Each row has a name. After each piece below comes the name of the row it's from, unless a question asks for something else. Each question is about the rows just above it. Places in a row count from 1.

[145, 127, 131, 187, 217, 105, 201, 145, 119, 91, 141, 129, 172, 239, 153, 99, 124] = (109)
[142, 146, 115, 95, 107, 69, 141, 140, 139, 108, 127, 125, 122, 93, 126, 71, 123] = (70)
[142, 146, 115, 95, 107, 69, 141, 140, 139, 133, 131, 87, 135, 85, 146, 148, 142] = (41)
[118, 109, 141, 115, 93, 109, 115, 127, 110, 146, 136, 124, 106, 104, 93, 157, 104] = (133)
[88, 95, 108, 98, 64, 173, 98, 114, 134, 172, 134, 73, 114, 53, 113, 191, 131] = (61)
[103, 122, 133, 97, 123, 110, 147, 139, 98, 139, 118, 105, 124, 147, 102, 96, 123] = (110)
[122, 93] with -1 step of 1 on every entry:	[121, 92]
Move every entry of [172, 134] by +1 step of 1.	[173, 135]
One entry of (109) was changed: [145, 127, 131, 187, 217, 105, 201, 145, 120, 91, 141, 129, 172, 239, 153, 99, 124]. Where, and from what?	9, [119]
Shift each entry of [217, 105, 201, 145] by +1 times 1:	[218, 106, 202, 146]
One entry of (41) was changed: [142, 146, 115, 95, 107, 69, 141, 140, 139, 134, 131, 87, 135, 85, 146, 148, 142]. Where, and from what?	10, [133]
Put [96, 97, 98, 102, 103, 105, 110, 118, 122, 123, 123, 124, 133, 139, 139, 147, 147] back in order: which row is it?	(110)

[138, 53, 199, 102, 105, 126, 97, 182, 136, 42, 149, 182]  (160)
[102, 97, 105, 137, 200, 53, 182, 182, 42, 126, 136, 149]  (40)
[205, 176, 100, 155, 177, 221, 125, 53, 72, 166, 115, 155]  (73)
[113, 110, 117, 160, 137, 208, 208, 67, 157, 118, 165, 147]  (47)
[182, 205, 76, 177, 198, 195, 81, 123, 114, 206, 60, 55]  (161)
[113, 160, 67, 138, 118, 157, 117, 208, 147, 208, 165, 110]  (83)
[136, 42, 105, 53, 182, 138, 200, 102, 97, 182, 149, 126]  (58)
[113, 160, 67, 138, 118, 157, 117, 208, 147, 170, 165, 110]  (162)
[42, 53, 97, 102, 105, 126, 136, 138, 149, 182, 182, 200] is which row reordered?	(58)
Put [42, 105, 53, 182, 138, 200, 102, 97, 182, 149, 126, 136] back in order: which row is it?	(58)
Put [67, 110, 113, 117, 118, 138, 147, 157, 160, 165, 208, 208] back in order: which row is it?	(83)

[151, 164, 102, 167, 87, 28, 120, 61, 172, 180, 82] -> (140)
[70, 128, 110, 161, 120, 54, 105, 107, 130, 199, 109] -> (50)
[65, 147, 109, 160, 151, 53, 93, 123, 109, 169, 137] -> (148)
[95, 135, 154, 95, 79, 117, 186, 72, 75, 105, 190] -> (75)
[140, 171, 97, 134, 152, 195, 52, 195, 111, 32, 137] -> (46)
Put [109, 199, 130, 107, 105, 54, 120, 161, 110, 128, 70] back in order: which row is it?	(50)
[134, 152] with +1 step of 1 on every entry:	[135, 153]
[82, 180, 172, 61, 120, 28, 87, 167, 102, 164, 151] is which row reordered?	(140)
One entry of (50) was changed: [70, 128, 110, 161, 120, 54, 105, 107, 131, 199, 109]. Where, and from what?	9, [130]
One entry of (140) was changed: [151, 164, 102, 168, 87, 28, 120, 61, 172, 180, 82]. Where, and from what?	4, [167]
Where does [140, 171, 97, 134, 152, 195, 51, 195, 111, 32, 137] differ from (46), and what was there?	7, [52]

[135, 144, 126, 111, 128, 98, 143, 147, 80, 145, 177, 137, 137, 160, 145, 84, 109, 146, 141, 111, 113, 73, 143, 182, 150, 102, 138, 99, 132, 98, 157, 150, 150, 105, 150, 135, 206, 75, 70, 118, 47, 174, 202, 47, 143, 202, 172, 151, 131, 78, 140, 74, 72, 27, 43, 84] : (115)
[149, 162, 69, 60, 156, 73, 81, 143, 62, 82, 155, 93, 89, 60, 79, 64, 51, 103, 162, 63, 136, 50, 143, 154, 148, 152, 126, 148, 131, 56, 133, 78, 131, 63, 109, 140, 56, 65, 67, 103, 150, 132, 62, 152, 121, 68, 86, 131, 133, 151, 141, 131, 64, 158, 182, 145] : (169)
[92, 101, 189, 187, 107, 192, 178, 104, 202, 180, 96, 162, 171, 190, 180, 205, 197, 139, 98, 190, 123, 217, 95, 106, 98, 112, 98, 123, 102, 192, 101, 173, 115, 181, 109, 108, 214, 182, 186, 141, 113, 103, 198, 109, 120, 194, 175, 98, 108, 101, 92, 121, 194, 111, 81, 107] : (57)
[138, 117, 150, 194, 121, 137, 86, 130, 162, 88, 114, 92, 86, 93, 87, 144, 182, 106, 116, 198, 132, 164, 134, 102, 132, 123, 124, 130, 132, 166, 116, 92, 121, 185, 113, 125, 156, 170, 194, 165, 126, 123, 151, 122, 113, 146, 96, 123, 119, 120, 132, 140, 183, 123, 95, 102] : (151)
[76, 192, 137, 117, 200, 196, 118, 109, 214, 119, 129, 126, 131, 95, 124, 212, 115, 85, 200, 108, 172, 216, 108, 150, 96, 206, 70, 191, 78, 181, 96, 101, 63, 117, 60, 104, 210, 111, 109, 105, 193, 70, 222, 195, 96, 222, 137, 80, 89, 182, 94, 163, 131, 207, 183, 145] : (99)
[126, 173, 143, 192, 169, 52, 65, 134, 57, 64, 161, 59, 73, 31, 49, 26, 189, 102, 172, 187, 171, 38, 133, 178, 133, 190, 128, 187, 130, 93, 145, 67, 122, 177, 117, 145, 38, 180, 187, 163, 180, 131, 31, 201, 120, 28, 73, 126, 134, 171, 122, 181, 178, 196, 191, 175] : (150)
[135, 144, 126, 111, 128, 98, 143, 147, 80, 145, 177, 137, 137, 160, 145, 84, 109, 146, 141, 111, 113, 73, 143, 182, 150, 102, 138, 99, 132, 98, 157, 150, 150, 105, 150, 151, 81, 122, 119, 122, 119, 138, 75, 109, 134, 79, 136, 132, 154, 141, 131, 106, 116, 107, 186, 180] : (145)
[149, 162, 69, 60, 156, 73, 81, 143, 62, 82, 155, 93, 89, 60, 79, 64, 51, 103, 162, 63, 136, 50, 143, 154, 148, 152, 126, 148, 131, 56, 169, 158, 147, 98, 158, 157, 86, 108, 94, 119, 129, 138, 90, 114, 137, 91, 139, 145, 172, 150, 141, 108, 107, 118, 208, 195] : (175)
[164, 136, 82, 79, 129, 56, 89, 150, 58, 81, 166, 87, 92, 61, 76, 57, 74, 124, 135, 68, 130, 44, 142, 158, 166, 139, 156, 131, 153, 73, 165, 88, 162, 88, 155, 157, 42, 80, 81, 117, 133, 159, 56, 134, 148, 56, 68, 166, 171, 128, 152, 123, 78, 140, 168, 160] : (8)
[145] with -1 step of 1 on every entry:	[144]
Changed (175): [149, 162, 69, 60, 156, 73, 81, 143, 62, 82, 155, 93, 89, 60, 79, 64, 51, 103, 162, 63, 136, 50, 143, 154, 148, 152, 126, 148, 131, 56, 169, 158, 147, 98, 158, 158, 86, 108, 94, 119, 129, 138, 90, 114, 137, 91, 139, 145, 172, 150, 141, 108, 107, 118, 208, 195]. Place and old value:	36, [157]
One entry of (169) was changed: [149, 162, 69, 60, 156, 73, 81, 143, 62, 82, 155, 93, 89, 60, 79, 64, 51, 103, 162, 63, 136, 50, 143, 154, 148, 152, 126, 148, 131, 56, 133, 78, 131, 63, 109, 140, 56, 65, 67, 103, 150, 132, 62, 151, 121, 68, 86, 131, 133, 151, 141, 131, 64, 158, 182, 145]. Where, and from what?	44, [152]
Changed (115): [135, 144, 126, 111, 128, 98, 143, 147, 80, 145, 177, 137, 138, 160, 145, 84, 109, 146, 141, 111, 113, 73, 143, 182, 150, 102, 138, 99, 132, 98, 157, 150, 150, 105, 150, 135, 206, 75, 70, 118, 47, 174, 202, 47, 143, 202, 172, 151, 131, 78, 140, 74, 72, 27, 43, 84]. Place and old value:	13, [137]
Move every entry of [121, 194, 111] by +1 step of 1.	[122, 195, 112]

[123, 221, 167, 85, 133, 102, 183, 83]  (123)
[102, 123, 221, 168, 83, 133, 85, 183]  (35)
[123, 221, 167, 85, 133, 102, 183, 100]  (11)
Which row holds these entries in another order? [221, 167, 123, 102, 85, 183, 133, 83]	(123)
Put [83, 85, 167, 123, 221, 183, 133, 102] back in order: which row is it?	(123)
Put [83, 183, 102, 133, 85, 167, 221, 123] back in order: which row is it?	(123)
Changed (35): [102, 123, 222, 168, 83, 133, 85, 183]. Place and old value:	3, [221]
Changed (11): [123, 221, 167, 85, 133, 101, 183, 100]. Place and old value:	6, [102]
Move every entry of [123] by +1 step of 1.	[124]
Where does [123, 221, 167, 85, 133, 102, 182, 100] differ from (11), and what was there?	7, [183]

[157, 108, 219, 192] = (64)
[66, 108, 219, 192] = (14)
[66, 108, 9, 192] = (55)
Shift each entry of [108] by -1 times 1:	[107]
Changed (64): [157, 109, 219, 192]. Place and old value:	2, [108]

[122, 192, 134, 123] : (124)
[177, 227, 84, 38] : (84)
[140, 133, 146, 165] : (19)
[190, 42, 169, 145] : (132)
[161, 159, 84, 143] : (29)
[161, 159, 84, 100] : (22)
[190, 42, 169, 115] : (154)
[143, 83, 161, 159] : (155)
[84, 143, 159, 161] is which row reordered?	(29)
Changed (19): [139, 133, 146, 165]. Place and old value:	1, [140]
Shift each entry of [161, 159, 84] by +1 times 1:	[162, 160, 85]
Where does [190, 42, 169, 144] differ from (132), and what was there?	4, [145]

[126, 128, 129, 128, 128, 129, 127, 128] : (131)
[123, 130, 130, 128, 129, 129, 125, 128] : (137)
[130, 142, 77, 86, 67, 97, 100, 80] : (80)
[94, 167, 228, 117, 56, 174, 141, 119] : (116)
One entry of (131) was changed: [126, 129, 129, 128, 128, 129, 127, 128]. Where, and from what?	2, [128]
Shift each entry of [130] by -1 times 1:	[129]

[111, 149, 21, 91, 110, 190, 130, 38, 32, 54, 110, 51, 104, 115, 207, 98, 34, 35, 227, 84, 36, 101, 32, 23, 217, 230, 226, 142, 186, 56, 23, 21, 56, 67]  (106)
[113, 183, 197, 235, 218, 101, 81, 34, 32, 148, 110, 219, 103, 91, 135, 157, 33, 35, 25, 40, 34, 231, 32, 200, 28, 27, 35, 137, 38, 227, 204, 185, 138, 165]  (112)
[25, 138, 160, 80, 50, 189, 43, 40, 36, 228, 30, 110, 28, 29, 213, 234, 38, 41, 193, 48, 39, 85, 31, 189, 132, 195, 166, 49, 93, 81, 186, 168, 53, 232]  (87)
[231, 45, 138, 24, 48, 36, 236, 65, 64, 185, 232, 25, 232, 231, 35, 198, 64, 60, 232, 48, 63, 26, 75, 190, 236, 233, 234, 221, 235, 21, 186, 165, 25, 202]  (49)
[23, 235, 111, 232, 67, 110, 33, 213, 214, 84, 23, 177, 21, 25, 101, 52, 213, 212, 177, 152, 213, 233, 213, 82, 154, 175, 91, 20, 148, 180, 81, 110, 218, 51]  (141)
One entry of (141) was changed: [23, 235, 111, 232, 67, 110, 33, 213, 214, 84, 23, 177, 21, 25, 101, 52, 213, 212, 177, 152, 213, 233, 213, 82, 154, 175, 91, 20, 149, 180, 81, 110, 218, 51]. Where, and from what?	29, [148]
One entry of (112) was changed: [113, 183, 197, 235, 218, 101, 81, 34, 32, 148, 110, 219, 103, 91, 135, 157, 33, 35, 25, 40, 34, 231, 32, 200, 29, 27, 35, 137, 38, 227, 204, 185, 138, 165]. Where, and from what?	25, [28]
Shift each entry of [32, 23, 217] by +1 times 1:	[33, 24, 218]
[202, 25, 165, 186, 21, 235, 221, 234, 233, 236, 190, 75, 26, 63, 48, 232, 60, 64, 198, 35, 231, 232, 25, 232, 185, 64, 65, 236, 36, 48, 24, 138, 45, 231] is which row reordered?	(49)
Shift each entry of [110] by -1 times 1:	[109]
[25, 232] with -1 step of 1 on every entry:	[24, 231]
Move every entry of [166] by -1 step of 1.	[165]

[158, 82, 248, 150, 72, 80, 144, 137, 76, 80, 61, 162]  (101)
[63, 65, 161, 66, 125, 150, 160, 158, 2, 67, 143, 197]  (152)
[158, 67, 125, 150, 65, 66, 160, 197, 63, 143, 2, 160]  (17)
[77, 168, 132, 96, 170, 167, 108, 136, 169, 192, 145, 78]  (135)
[160, 158, 2, 63, 161, 65, 65, 150, 125, 197, 143, 67]  (156)
[125, 161, 66, 150, 65, 197, 143, 160, 63, 67, 2, 158]  (91)
Where does [158, 82, 248, 151, 72, 80, 144, 137, 76, 80, 61, 162] differ from (101), and what was there?	4, [150]
Put [162, 61, 80, 76, 137, 144, 80, 72, 150, 248, 82, 158] back in order: which row is it?	(101)
[2, 160, 158, 67, 125, 150, 65, 66, 160, 197, 63, 143] is which row reordered?	(17)
Put [158, 65, 63, 67, 160, 143, 65, 197, 125, 2, 150, 161] back in order: which row is it?	(156)
Shift each entry of [96, 170, 167, 108] by -1 times 1:	[95, 169, 166, 107]
Which row holds these entries in another order? [2, 63, 65, 66, 67, 125, 143, 150, 158, 160, 160, 197]	(17)

[121, 112, 77, 133, 121]  (79)
[123, 79, 217, 206, 203]  (4)
[145, 109, 152, 145, 140]  (56)
[207, 16, 187, 168, 172]  (158)
[77, 122, 121, 112, 133]  (82)
[115, 194, 117, 147, 134]  (59)
[76, 141, 188, 203, 209]  (119)
[177, 168, 92, 109, 102]  (96)
[153, 223, 68, 84, 78]  (129)
[93, 223, 124, 146, 132]  (90)
[132, 146, 124, 223, 93] is which row reordered?	(90)
[16, 172, 187, 207, 168] is which row reordered?	(158)
Move every entry of [79] by -1 step of 1.	[78]
Changed (129): [154, 223, 68, 84, 78]. Place and old value:	1, [153]
[68, 84] with +1 step of 1 on every entry:	[69, 85]
Which row holds these entries in another order? [133, 112, 121, 122, 77]	(82)

[139, 107, 185, 86, 103, 127, 59, 211, 154, 116, 99] -> (60)
[150, 49, 168, 79, 103, 125, 87, 154, 208, 144, 178] -> (103)
[146, 76, 142, 98, 116, 104, 141, 104, 177, 156, 161] -> (69)
[139, 107, 185, 86, 103, 127, 59, 104, 177, 156, 207] -> (138)
One entry of (103) was changed: [150, 49, 168, 79, 103, 125, 87, 154, 209, 144, 178]. Where, and from what?	9, [208]
Shift each entry of [86, 103, 127] by +1 times 1:	[87, 104, 128]
One entry of (103) was changed: [150, 49, 168, 79, 104, 125, 87, 154, 208, 144, 178]. Where, and from what?	5, [103]

[218, 29, 28, 125, 204] = (20)
[180, 78, 105, 181, 102] = (104)
[102, 180, 181, 78, 106] = (18)
[102, 119, 122, 201, 93] = (25)
Which row holds these entries in another order? [78, 102, 106, 180, 181]	(18)
Where does [102, 180, 181, 77, 106] differ from (18), and what was there?	4, [78]
Shift each entry of [180, 181] by +1 times 1:	[181, 182]
Changed (104): [180, 77, 105, 181, 102]. Place and old value:	2, [78]

